Each row below holds a small network's activations on one input, seen along a few directions.
Each table varies a few parts of the input and shows all the possible inputs, shuffled.
Descriptions start from the smaller parts, as in this example, which fits no table here: one of 3 separate values, together with either a single point or one of 9 places along a line or (one of 6 places along a line, together with one of 8 places around a ring).
Shared parts are said once, and a part with two or three values counts as separate values.

Other details of the inputs vary at random and push rows far along three fixed directions, the same in every table; ignore that.

Table:
R1: [ 13   6 -12 -10 -12  31   4 -19  17   6  -5 -11  -4   3]
R2: [ 16   6  -8  -8   7   5 -15 -21   7  11   1   9  18  -8]
R3: [-11   5 -18 -13 -12  58   7  12  18 -15 -41  -3  -6   4]
R4: [-10   1  -6  10  25  -9 -13   2  -2 -10 -13  31  19  -7]
R5: [ -2 -16  15   9  -5 -55  12   5 -15 -10  13  -3 -20   8]
R6: [  6  -8   3  -7 -43  21  36  21  -3 -11 -20 -34 -45   6]
R7: [ -2  -5   2   0   8 -38   0 -10  -4 -11 -16  24   2   4]
R8: [ -4  12   0  10  15 -13  -5   2  -9  -5   0   7   3   5]
R9: [ -1   6  -9   3  23  14 -18 -12   8   0  15  21  26   0]
R10: [-30   8  -6   2  15   1   3  10   7 -11 -50  31  21  -9]
R11: [-14   3 -16  -6  15  15 -12  -2  12 -14 -29  24  17   2]
R12: [-17  -7  11   7 -21 -15  30  32  -4 -13  12 -30 -28   8]
R13: [  6  -9  10  -3 -30  19  21   7   0   6  16 -39 -30   8]
R14: [  5  14  -5   8  19   2 -14  -4  -5   7   9   5  18   1]
R15: [-23 -15  10   3   4 -40  18   4  -9 -23 -50  23 -15   3]
R16: [-15  -8   6   4   3 -11  12  25 -10 -29 -33  16 -12  -1]
R17: [ -2  -7  -5   1 -33  12  34  17  -2 -12 -36 -20 -38   2]
R18: [-15   7 -15  -3  24  27  -8   0   7 -14 -48  40  25 -12]
R19: [ -7 -15   8   2 -11 -43  22  19 -16 -24 -42   9 -26  -1]
R20: [  4  15   1  -2  25   3 -20  -7  -5   3   1  19  27   1]
R21: [-32  18 -14  -4  18  23  -2  -2  17  -8 -51  37  29  -9]
R22: [ 10   0   3   3  -7  10  -3 -11   3  24  40 -24 -10   0]
R23: [  1 -10  18   0   3 -26   3  -1  -6   5  11  -1 -10   4]
R24: [ 16 -15  14   5 -28  -9  13  11 -13  15  51 -50 -29   1]
R25: [ 13   8  -7  -2  -3  54  -9  -5  13  12  40 -18  10   3]
R26: [  4   7  -4 -10  13  16 -16 -27  11  11  -5  25  29  -2]
R27: [ 10   6 -15   0  -8  33 -17   1  10  11  43 -26   2   2]
R28: [  6   1  -5 -12 -26  31  22   0  12  -9 -32 -15 -25   5]
R29: [-31  -4  13   1   3 -33  17  31  -8 -27 -44  20  -3  -3]
R30: [ 10  10  -8   0  17   3 -28 -35   8  23  29  17  33  -6]
R31: [ 14   1   0  -1  16 -12 -24 -23  -2  21  31  12  31  -8]
R32: [  7  -9  12  11  -1 -38  -9  -9 -11  13  46 -13  -6   1]
R33: [  8   3   1 -11 -11  44   4  -7   9  20   7 -19  -5  -3]
R34: [ 24   5  -2  -8 -14  24  -7 -18  10  20  40 -20   4   6]
R35: [ -2   5  -9 -16 -22  70  17  -5  15   9 -33 -15  -8  -4]
R36: [-10  -3  -6   9 -24  30  29  28  -1 -19 -11 -26 -39   3]
R37: [ 10   1   0  -5  -1  25  -3 -18  10  25  33 -18   1   3]
R38: [ 11   1  -1   5  17 -20 -25 -25  -1  21  30  15  29  -7]
R39: [ -7  -2  11  11  17 -46   3  20 -24 -19 -19  14  -4   2]
R40: [  4   7 -23  -4  -9  56  -9   5  15   7   6 -19   5  -2]
R41: [ 14  11 -10  -1  18  -8 -32 -36   7  20  27  23  33  -4]
R42: [-15   4 -20  -9  20  21 -16   2   9 -14 -52  36  26  -9]
R43: [-11  -6   4  -4   5  -2  10   2  -3  -2 -41  14  -6  -7]
R44: [  1  -1  20  11  20 -59  -8   9 -22 -12  16  11   1  11]
R45: [  0   2   4   2 -10   9   3  17   1  12  39 -28   5  -5]
R46: [ 15  -4  -3   2 -28   6  17   4   0   2   5 -31 -29   1]
R47: [  7 -18  23  16   3 -66  -1   7 -21   8  39 -13 -18   0]
R48: [ -1   6 -11  -4   2   2  -1 -17   9  -6 -36  20   1  -4]
R49: [-14  -6  23   9  13 -63  -5  16 -11 -10  24  11  10   4]
R50: [ -3  -7   4   6   7 -24  -5  -8  -7   6  -4  10   5  -5]
R51: [  6  -2  18  16  13 -58  -2  10 -23  -7  41 -10  -9  14]
R52: [ 20   6  -6 -14 -18  37   2 -11  12  10   3 -19  -4  -1]
R53: [ -1 -14   6   1 -25  -9  15  38 -10 -21   4 -30 -35   7]
R54: [ 17   4   4  -5  13  -5 -27 -26   1  23  39  10  31  -5]
Each input here is: one of 6 places around a ring, together with either one of 4 separate values or one of 5 places along a line.
The inputs of R44 and R39 match in every part but the place on the ring of 6. If R26 is changed in the same way as R44 into R39, which row does it become?
> R31
The inputs of R45 and R21 match in every part but the place on the ring of 6. If R2 is changed in the same way as R45 into R21, which row does it become?
> R48
Which other rows agree with R54 in the place on the ring of 6? List them by row number.
> R6, R16, R20, R29, R33, R35, R52, R53
A walk changes only the place on the ring of 6. It starts at R22 and steps to R37. List the rest of the walk in order.
> R23, R33, R43, R47
Change only the place on the line of 5 in R50. List by row number the other rows that result.
> R17, R38, R46, R47

Table:
R55: [-13  15 -18  -1   1  65 -12   8  24  14  34 -19  27  -3]
R56: [-22  -6  11   1  52 -58 -28 -10 -10  -5 -40  68  43 -15]
R57: [ -8 -13   4  12 -10 -37  20  24 -22 -25 -36  -7 -40   5]
R58: [-31   3  -9  10  62 -62 -42   6  -7 -36 -29  88  57  -7]
R59: [  9 -21  17  10 -39 -47  27  30 -18  -8  24 -42 -49   2]
R60: [ 26   7  -3 -11  -2  36 -18  -7   5  15  43 -15  20   1]
R61: [-14  -6   1  -5  17 -12  -6   8  -3 -13 -48  35  12 -14]
R62: [  2 -26  15   7 -31 -60  33  23 -18 -32 -16 -17 -53   8]
R63: [ 18   9  -9 -14  17   8 -38 -46  21  29  30  23  48 -11]
R64: [ -9   4 -18  -9 -34  83  29   8  16  12 -37 -33 -22  -9]
R65: [  6  13 -12   0   9  45 -13 -27   9  32  20  -3  25  -9]
R66: [-24   6 -11   2  18   4 -19  18   9 -15  -2  22  28  -6]
R67: [ 12   9  -1  -5   8  11 -13 -38  11  30  37   1  25  -2]
R68: [-14 -16   2   3 -24 -14  26  28 -11 -20 -46  -8 -37  -8]
R69: [-18  -4  -9 -16 -43  53  50  10  17  -7 -67 -23 -40  -1]
R70: [-14 -15  -1 -13 -30   8  29   8  10 -20 -60   2 -34   1]
R71: [ 16 -22  13  14 -35 -49  25  28 -22 -14  28 -39 -49   7]
R72: [-12   7 -13   1 -29  59  40  17   2 -13 -63 -21 -43   0]
R73: [ 27 -13  11   8  10 -36 -24   2 -17   9  66 -11   9  -3]
R74: [  5   8 -18 -10 -20  80  20  13  11  -1 -33 -30 -25   3]
R75: [ -6   9 -11  -1  32 -26 -18 -20  -1 -10 -54  52  26  -3]
R76: [ 23   6  16   4 -23  19  15  17 -10  11  60 -55 -27  14]
R77: [-16   1  -6  -6  -3  10  13  -3   8   1 -51  16   2  -7]
R78: [-15 -19  26  14 -14 -40  39  41 -27 -21 -18 -20 -46   4]
R79: [-14   6  -1   1  21   8   6   4  -5 -14 -56  31   2  -4]
R80: [ 25   5  -8  -6  -2  17 -20 -32  12  19  40 -13   6  10]
R81: [ 19  19 -10   1   4  32 -12 -26   9  27  29  -8  15   0]
R82: [  1   8  -5  -6   6  15  -3 -28  11   3 -18  20   4   5]
R83: [ 12  -4  24   0   5 -32 -15   3 -12  18  58 -17  14   1]
R84: [-23  -4  18  25  18 -56  -3  32 -14 -18  42   0   5   8]
R85: [ 24   3 -15   0  -5  32 -18 -15   5  20  40 -16  12  -8]
R86: [ -4 -12   2  -2  28 -59 -25 -26  -1 -18 -32  63  25  -1]
R87: [  7  -5   6  20 -12 -23   1  41 -14 -10  84 -56 -27  18]
R88: [-19 -15   9  -6  -1 -35  10  -6   2 -10 -39  25  -8   1]
R89: [ 11  -5  19   5  13 -56 -10  13 -24 -11  25   0  -3  12]
R90: [ 18   8   1 -15  -6  37 -18  -5  10  21  38 -18  21  -4]
R91: [ 16  25 -18 -12   5  59 -12 -44  24  27  10   2  24  -1]
R92: [ 10  14 -20 -13  -8  50   2 -24  19   5 -27  -4   1   3]
R93: [ 14  -2  14  12   6 -40  -9 -14 -11  25  60 -11   9   2]
R94: [ -3  22  -8  11  27  19 -26   2   9   6  54   2  33   4]
R95: [-21   8 -14 -18   6  49  12 -28  24  -1 -75  38  12  -1]
R96: [ -1  -6  30   9   8 -53   5  14 -23  -3  27  -3  -3   7]
The inputs of R81 and R75 match in every part but one. If R79 is changed in the same way as R81 into R75, which row does it become?
> R74
The inputs of R55 and R58 match in every part but one. If R77 is changed in the same way as R55 into R58, which row does it become?
> R71
What do these inputs look like to the network?
> one of 6 places around a ring, together with either a single point or one of 6 places along a line
A walk changes only the place on the ring of 6. It starts at R69 and steps to R63. List the rest of the walk in order.
> R62, R92, R91, R67
A walk changes only the place on the ring of 6. It starts at R89 and steps to R60. List the rest of the walk in order.
> R90, R83, R96, R76
